These are the activations of a small neural network, seen along a few directions. Each row is one input.
Each table varies a few parts of the input and shows all the possible inputs, shuffled.
A made-up example of a description, with smaller parts first: line(6) and (point or (values(2) and ring(5)) or ring(11)).
Shared parts are said once, and a part with two or three values counts as separate values.
(in the rows, 128 means zero)

Other details of the inputs shift rows strongly along two fixed directions, in all tables alike. That doesn't count.

A family of inputs:
R1: [105 201 173 199 149 107 147 188 146  65 126 114 158  68 173]
R2: [179 107 116 117 113 120  95 103 145 176 145  92 100 155 105]
R3: [107  96 112 119 122 124 141 131 124 113 124 140 134 119 135]
R4: [160 112 108 129 116 128  87 108 135 142 126  93 123 158  96]
R5: [129 125 122 133 142 110 124 144 156 118 129 120 135 129 130]
R6: [102 101 110 127 122 128 139 128 110 115 124 132 142 119 140]
R7: [ 40 124  99 102 198 119 208  90 147 207 180 193 134 150 117]
R8: [170  83 117 103  86 114 113 122 135 148 126  96 107 144 119]
R9: [ 96 139 150 153 155  81 182 177 169 114 146 124 143  82 202]
R10: [128 204 183 199 149  90 145 198 168  70 127  87 145  64 186]
R11: [146 198 183 194 180  93 122 194 190  71 118 109 142  74 210]
R12: [ 18 143 119 101 161 142 224 105  95 158 161 214 156 127 109]
R13: [ 90 196 162 181 184 125 146 167 157  81 136 157 158  84 170]
R14: [186 130 132 105 116 133 100 117 138 151 124 108 102 154  97]
R15: [168  97 115 130 114 143  80 104 119 136 140 114  92 132 113]
R16: [157 120 129 106  82 139 118 112  99 137 121 101 119 148  86]
R17: [ 70 174 159 167 157 125 167 179 128  61 119 160 173  75 186]
R18: [179 136 137 112 106 134 102 117 134 143 131 107 107 147  76]
R19: [161 107 107 132 117 138  82 105 125 136 127 103 116 145 102]
R20: [ 31 153 118  92 185 142 215  97 122 179 177 231 141 137  87]
R21: [165 104 115 124  97 120 103 111 125 165 133  81 108 146 121]
R22: [168 133 127 121 103 136 105 108 112 154 119  90 109 152 109]
R23: [142 177 184 171 148  83 152 209 185  59 113 103 140  66 206]
R24: [103  88 115 119 122 135 142 122 102 122 139 149 116 109 147]
R25: [160  83 111 108  90 120 111 125 128 134 112  97 120 150 109]
R26: [ 74 118 101 124 144 124 158 107 118 157 140 139 143 142 124]
R27: [115 126 133 113 130 132 143 125 113 130 114 143 135 133 149]
R28: [182 100 119 109 109 116  99 120 149 162 138  98 100 149 110]
R29: [ 15 152 112 117 175 159 198  95  91 160 153 215 155 133 123]
R30: [105 127 126 122 126 147 130 126  98 112 107 154 149 130 147]
R31: [161 126 125 122 105 145  92 105 103 144 105 104 116 153 121]
R32: [145 101 102 135  99 141  89 107 100 131 116  96 123 140 113]
R33: [164 144 128 129 107 151  92 100 111 142 132 116 119 152  65]
R34: [221 114 167 188  77 102  51 208 154  14  88  47 110  60 193]
R35: [166 104 128  99  95 140 100 116 114 126  98 120 116 151 120]
R36: [153  91 110 132  97 146  88 106  96 131 128 106  99 127 124]
R37: [171  97 109 110 112 125  97 116 139 153 125 102 112 159  94]
R38: [162  94 103 114 109 139  86 111 121 133 122 114 114 148  95]
R39: [ 93 145 121 120 169 151 136  98 121 154 137 180 135 145 123]
R40: [168 123 123 114 116 156  75 114 114 125 104 133 121 153 106]
R41: [ 14 133 115  91 168 152 214 106 102 146 150 236 155 128 122]
R42: [ 40 107 107  96 190 133 198 102 129 171 181 223 112 118 135]
R43: [134 194 171 172 181  94 149 174 187 108 141 117 132  89 180]
R44: [150  84 106 109  87 124 105 123 121 119 108 101 130 150 105]
R45: [150 126 118 132 102 160  80 104  89 128  99 116 129 151 118]
R46: [135 184 189 178 138  83 154 211 181  49 119 101 145  58 186]
R47: [115 132 131 106 130 126 162 122 119 147 131 136 127 135 132]
R48: [156  87 109 115  90 124 111 122 115 137 112  89 128 150 114]
R49: [174 143 132 120 111 138 100 100 128 159 139 102 106 154  72]
R50: [163 131 126 119 107 162  80 117 109 115 112 132 126 147  87]
R51: [ 80 133 128 105 127 139 175 117 108 132 139 177 140 128  98]
R52: [153 101 105 125 100 129 103 107 115 157 120  85 120 156 106]
R53: [ 14 104  92  92 168 122 220 101 113 171 158 196 157 142 128]
R54: [155 185 181 178 169  94 118 202 188  64 109 114 139  76 204]
R55: [155 105 121 107  92 154  89 117  99 110  91 131 129 148 117]
Description of these inputs: ring(5) and (line(5) or ring(6)).
Changing only the ring(5) part turns R8 into R2. The same change can be made to R55. Which row results?
Answer: R39
Start at R24 and move only the line(5) part, one step at a time. The first step leads to R6. Which rows follow, in order?
Answer: R53, R48, R9
Which other rows does R38 become when the ring(5) part takes its other values? List them by row number.
Answer: R3, R6, R19, R32

A family of inputs:
R56: [104 153 148 178 136 117 131 171 131  73 120 121 151  81 184]
R57: [120  75  84  74 109 143 137  64  98 196 143 134 113 183  71]
R58: [ 62 138 122 138 189 102 187 141 166 146 169 169 138 104 154]
R59: [110 116 101  90 131 151 144  77  99 193 145 151 120 172  87]
R60: [100 127 112 143 142 123 135 120 128 142 134 127 142 132 136]
R61: [ 67 158 147 156 189  87 195 162 179 113 153 150 141  84 185]
R62: [ 75  95 104 106 119 137 165 106  99 148 143 159 132 133 121]
R63: [114 132 132 104 141 118 163 114 138 160 146 144 114 133 120]
R64: [163 144 150 155 131 125  90 160 146  79 100 109 127 107 166]
R65: [129 118 125 101 121 129 139 125 119 133 118 139 131 143 117]
R66: [ 73 128 128 104 148 119 185 129 131 142 136 174 146 130 138]
R67: [175 147 145 162  90 138  79 152 109  75  96  79 139 113 125]
R68: [120 131 148 158 148 103 138 174 157  77 121 128 130  78 192]
R69: [ 90 166 144 138 153 131 162 142 124 112 125 155 155 114 137]
R70: [105 166 160 145 171  96 173 163 176 123 158 147 128  91 165]
R71: [115 144 126 131 159 129 137 119 140 156 151 148 124 132 121]
R72: [101  80  95  69 128 145 153  88 102 174 134 171 121 164 105]
R73: [ 64 139 115 119 178 129 176  99 132 165 155 174 132 136 128]
R74: [115 118 120 117 146 119 145 114 148 155 155 142 120 134 117]
R75: [116 116 114 127 117 149 117 112  92 125 124 134 129 132 122]
R76: [ 85 152 148 149 160  91 188 165 163 124 146 138 144  94 177]
R77: [123 123 113 111 119 141 131  96 109 170 134 131 125 158 104]
R78: [142 142 147 147 133 100 141 161 153 113 130 101 131 105 157]
R79: [ 84 170 159 156 191  88 192 174 185 119 165 158 137  80 180]
R80: [128 145 144 147 154 101 144 158 168 125 149 124 124 103 152]
R81: [124 178 159 159 144 126 131 160 140  83 111 129 145 100 145]
R82: [141 134 138 153 142 130 102 147 140  97 125 134 125 103 160]
R83: [134 169 155 146 155 118 132 145 155 126 143 133 126 110 145]
R84: [131 122 123  99 107 142 134 109 110 136 122 137 122 148  84]
R85: [111 109 110 127 138 112 143 128 135 142 138 118 132 129 133]
R86: [148 117 126 157 112 101 109 155 148 107 118  77 135 114 150]
R87: [164 155 164 157 123  94 126 177 163  92 119  82 130  94 168]
R88: [ 86 133 118 122 121 149 149 107  93 138 130 153 147 137 105]
R89: [156 119 140 154 100 117 104 165 125  76 110  87 131  97 156]
R90: [149 123 118 133 119 134 102 112 121 137 122 102 127 146 117]
R91: [180 146 153 150  91 118 100 171 134  71  97  78 139 109 133]
R92: [154 102 111 110 106 125 118 114 120 155 128  99 115 150 106]
R93: [105  92  99  85  88 154 144  84  80 165 133 145 128 164  71]
R94: [175 143 155 177 108  89 104 187 165  79 109  58 134  91 173]
R95: [224 115 138 134  76 121  64 136 134 114 103  52  98 138 108]
R96: [138  84  97 105  94 158  93  90  88 145 114 130 119 159 108]
R97: [ 86 152 127 132 172 124 163 123 140 152 147 156 129 125 139]
R98: [123 133 129 143 135 141 114 128 119 113 135 142 127 114 131]
R99: [104 140 127 106 155 145 145 110 126 150 139 179 130 144 111]
R100: [163 149 141 162 125 117  99 155 140 107 114  83 131 116 149]
R101: [222 106 123 104  55 154  51 110 107 122 102  81 105 165  55]
R102: [161 148 157 159 111 119 106 170 145  75 122 100 131  95 136]
R103: [173 108 110 102  64 167  77  85  77 144  99 104 125 179  58]
R104: [ 79 132 127 114 137 133 174 120 115 133 143 163 133 121 113]
R105: [ 70 143 124 101 170 143 175 105 121 154 138 195 136 140 122]
R106: [119 109 128 127 142 123 134 138 141 120 140 151 121 109 150]
R107: [137 154 143 134 135 125 129 133 134 133 129 118 130 127 137]
R108: [174  97 116  94  75 135 104  97 109 165 122  96 108 166  86]
R109: [ 84 109 110 112 138 116 171 109 131 161 147 144 134 139 127]
R110: [107 148 128 163 159 111 135 148 144 115 131 116 145 108 162]
R111: [147 116 111 122 106 139 103 103 110 157 122 105 122 157 103]
R112: [126 134 121 147 144 124 115 124 135 129 129 116 129 127 132]
R113: [134 125 125 112 111 146 115 112 107 136 109 135 136 154 111]
R114: [ 99 153 131 159 177 114 142 142 157 128 150 144 139 108 153]
R115: [172  99 101 102 101 157  76  70 106 174 133 114 105 180  64]
R116: [130 159 162 176 145 107 119 188 161  63 103 115 151  82 205]
R117: [118  72  93  70 104 146 133  84  98 173 125 155 119 172  98]
R118: [142 118 111  86 114 156 116  70 101 186 135 137 103 176  73]
R119: [222  99 125 101  62 145  54 115 110 116  87  78 102 163  80]
R120: [192 135 153 163  76 119  80 176 126  58  95  57 134 100 136]
R121: [109 123 118 128 128 149 122 110 100 124 129 145 123 127 121]
R122: [111 140 120 104 136 156 137  95 109 155 139 171 130 154  79]
R123: [194 149 150 162  92 141  59 148 122  80 105  82 126 116 111]
R124: [157  93 104  92 100 161  88  91  93 150 107 128 117 171  98]
R125: [126 120 121 111 144 146 118 112 127 142 132 162 121 141 123]
R126: [195 122 138 160  98 135  51 150 126  73  91  79 115 112 151]
R127: [218 103 123 127  74 127  61 125 128 126 104  54  97 148  97]
R128: [172 131 142 122 113 126 100 146 144 106 116 117 121 128 120]
R129: [ 39 101 104  96 172 127 204 112 119 158 156 201 137 123 152]
R130: [198 138 138 144 101 133  69 128 129 119 108  75 109 138 113]
R131: [ 88 141 127 109 155 140 160 116 116 142 128 171 144 140 128]
R132: [139 141 129 125 141 136 121 114 133 156 145 136 117 142 109]
R133: [123  91 106 103 104 146 125  98  97 140 131 137 110 141 100]
R134: [ 96 169 160 158 141  99 171 183 154  76 122 132 161  84 170]
R135: [ 65 137 117 130 162 124 173 110 131 157 148 160 146 132 140]
R136: [159 168 164 169 122 108 110 168 154  93 114  87 138 100 168]
R137: [ 69 103 108  81 162 133 183 101 125 165 145 196 122 141 127]
R138: [118 107 111 119 128 146 118 111 104 131 122 143 127 135 135]
R139: [115 129 139 145 138 119 138 152 140 102 142 141 129  95 150]
R140: [106 129 125 144 154 103 149 144 156 125 140 121 129 110 151]
R141: [150 136 131 135 101 152  95 117  99 110 111 112 125 134  96]
R142: [ 80 111 115  92 167 129 173 114 139 159 154 197 124 132 132]
R143: [149  85 116 123  93 128 104 131 116 112 110 108 123 128 141]
Changing only one part turns R83 into R107. The same change can be made to R102. Which row results?
Answer: R120
What is each input in this table made of?
Answer: values(2) and line(4) and (line(5) or ring(6))
Which other rows does R124 become when the values(2) part takes its other values? List them by row number.
Answer: R72
Which other rows does R76 become when the line(5) part takes its other values? List them by row number.
Answer: R86, R94, R108, R109
Which other rows does R59 become when the line(5) part takes its other values? List them by row number.
Answer: R90, R100, R107, R110
Start at R133 and move only the ring(6) part, one step at a time. The first step leads to R68. Which rows follow, in order?
Answer: R137, R119, R84, R104
Which other rows does R132 become when the values(2) part takes its other values? List them by row number.
Answer: R79
List by row number the other rows that have the line(4) part and the values(2) part in common with R96.
Answer: R56, R60, R77, R88, R103, R111, R113, R116, R135, R136

A family of inputs:
R144: [224 153 155 197 116 100  42 172 175  85 107  35 112 104 165]
R145: [ 32 143 123 106 153 139 205 108 100 149 141 197 162 134 119]
R146: [ 61 106 102  90 158 115 207  96 128 198 167 162 124 145 121]
R147: [136 176 165 195 154 119 100 191 150  49 106 115 154  72 204]
R148: [162 105 101  84  90 176  88  65  79 167 122 131 104 183  42]
R149: [195 112 119 122  52 148  64 113  93 116 100  68 123 157  69]
R150: [195 167 169 181 108  84  99 193 178  78 108  38 136  95 159]
R151: [ 77 141 123  88 170 141 189  94 128 183 162 203 123 148  99]
R152: [ 57 173 147 161 207 103 184 156 174 125 165 186 143  83 192]
R153: [120 106  97 110 134 163 109  82  96 166 139 154 119 158  91]
R154: [ 68 125 135 125 184 102 187 151 164 127 153 181 136  96 178]
R155: [ 86 148 121  98 175 123 179  98 143 190 165 171 116 149 102]
R156: [211  78 112 131  68 144  39 124 109  96  90  70 107 143 109]
R157: [ 47 193 158 149 193 127 196 158 143  97 138 194 161  86 176]
R158: [227  93 131 127  49 125  57 139 119 104  97  49 106 136 111]
R159: [138 100 105  73  87 149 131  81  99 184 137 135 119 181  56]
R160: [122  71  86  79  82 157 123  69  70 170 130 134 111 172  66]
R161: [123 142 153 176 143 111 122 187 149  50  97 122 148  77 204]
R162: [145 143 153 171 159  77 127 190 193  86 130  92 131  82 204]
R163: [132  86 104  97  77 157 111  93  71 138 107 124 125 159  93]
What is each input in this table made of?
Answer: line(4) and ring(5)
Changing only the line(4) part turns R146 into R158. The same change can be made to R150. Which row results?
Answer: R159
